Each row below holds a small network's activations on one input, seen along a few directions.
Each table varies a few parts of the input and shows all the possible inputs, shuffled.
A made-up example of a description, with smaller parts first: one of 5 places around a ring, together with either a single point or one of 11 places around a ring or (one of 2 separate values, together with one of 6 places along a line).
Shared parts are said once, and a part with two or three values counts as separate values.
In the rows, zero is written as 100.

Rows:
row 1: 87 146 100 57 74 140 100 80 145 90 111 61 74 82 104 119 72
row 2: 111 99 88 138 148 77 85 119 103 149 181 120 63 102 90 150 72
row 3: 47 127 104 59 64 135 106 68 124 118 123 37 96 85 104 104 89
row 4: 83 101 91 113 155 78 52 110 139 98 147 67 75 71 78 85 82
row 5: 110 82 88 86 143 93 89 105 123 163 155 101 59 106 88 172 85
row 6: 58 144 113 101 105 96 55 91 123 85 101 64 69 65 93 67 64
row 7: 132 76 137 99 111 104 102 104 49 29 41 168 135 137 95 22 152
row 8: 94 91 93 149 164 60 112 101 120 176 154 76 91 104 85 141 78
row 9: 134 59 122 104 108 119 138 87 48 39 43 139 168 143 114 39 142
row 10: 71 92 69 121 152 108 118 99 136 115 152 54 92 65 107 98 93
row 11: 127 79 118 75 102 119 132 74 60 42 30 135 180 152 115 74 178
row 12: 172 77 124 65 100 136 114 97 77 43 39 156 148 154 132 65 155
row 13: 35 127 120 116 52 99 105 58 119 154 76 69 82 99 84 151 84
row 14: 101 103 70 79 129 125 97 105 160 111 156 71 67 77 113 128 111
row 15: 81 91 102 107 141 69 99 96 112 184 159 73 81 111 85 172 112
row 16: 100 94 90 139 151 81 83 114 100 177 173 110 70 100 40 113 79
row 17: 50 120 107 92 93 118 110 68 112 107 108 49 85 66 109 76 63
row 18: 93 104 75 108 137 107 79 121 118 81 166 83 65 78 107 111 76
row 19: 137 86 77 63 61 83 140 139 49 78 34 119 157 127 113 77 161
row 20: 81 121 113 111 43 118 81 71 144 138 85 91 63 102 81 155 66
row 21: 159 77 130 97 98 101 95 95 58 14 54 171 142 141 133 49 140
row 22: 144 65 78 94 68 84 146 139 39 69 42 124 152 113 116 50 129
row 23: 68 127 112 143 47 103 67 87 114 113 92 104 63 94 90 141 47
row 24: 144 74 96 90 69 69 107 155 43 59 43 153 131 106 94 30 134
row 25: 55 123 122 136 70 96 84 68 110 122 91 113 66 61 48 118 49
row 26: 52 113 119 147 71 105 110 65 108 138 79 67 87 71 87 142 52
row 27: 71 142 99 83 91 110 65 90 108 72 119 82 73 69 124 94 52
row 28: 177 84 79 63 61 95 124 143 70 70 37 143 135 121 131 79 149
row 29: 167 80 86 88 56 64 104 152 52 45 56 157 127 112 135 55 125
row 30: 61 95 80 76 136 109 101 100 136 123 156 43 103 86 104 124 109
Changing only one part turns row 18 into row 30. The same change can be made to row 21. Which row results? -> row 11
What is each input in this table made of? -> one of 5 places around a ring, together with either one of 2 separate values or one of 4 places along a line
Change only the place on the line of 4 in row 14. List by row number the other rows that result. -> row 1, row 5, row 20

Rows:
row 31: 69 89 96 123 105 72 90 108 115 172 148 98 69 81 68 159 77
row 32: 148 73 78 58 86 109 156 125 40 40 45 126 186 130 155 64 158
row 33: 88 85 90 137 110 81 94 106 120 162 155 100 76 94 82 173 76
row 34: 29 140 104 94 108 110 66 73 148 118 114 23 54 43 97 97 55
row 35: 175 61 90 104 73 107 111 143 38 19 46 175 143 116 115 17 120
row 36: 175 90 100 38 49 120 117 126 73 38 25 154 142 140 126 61 165
row 37: 65 149 102 139 79 113 101 68 118 152 101 54 65 94 73 157 39
row 38: 145 53 133 92 112 113 143 87 48 49 31 156 175 146 95 35 175
row 39: 43 135 108 112 68 96 73 86 116 156 103 68 59 68 67 137 45
row 40: 101 92 87 108 170 90 80 98 151 133 185 72 58 100 100 133 97
row 41: 36 132 103 99 103 130 90 62 159 102 137 41 56 54 104 111 58
row 42: 89 100 77 108 166 67 77 113 137 147 186 56 58 96 90 109 94
row 43: 137 100 132 88 73 93 102 105 36 10 25 178 159 138 128 46 140
What is each input in this table made of? -> either one of 5 separate values or (one of 2 separate values, together with one of 4 places along a line)
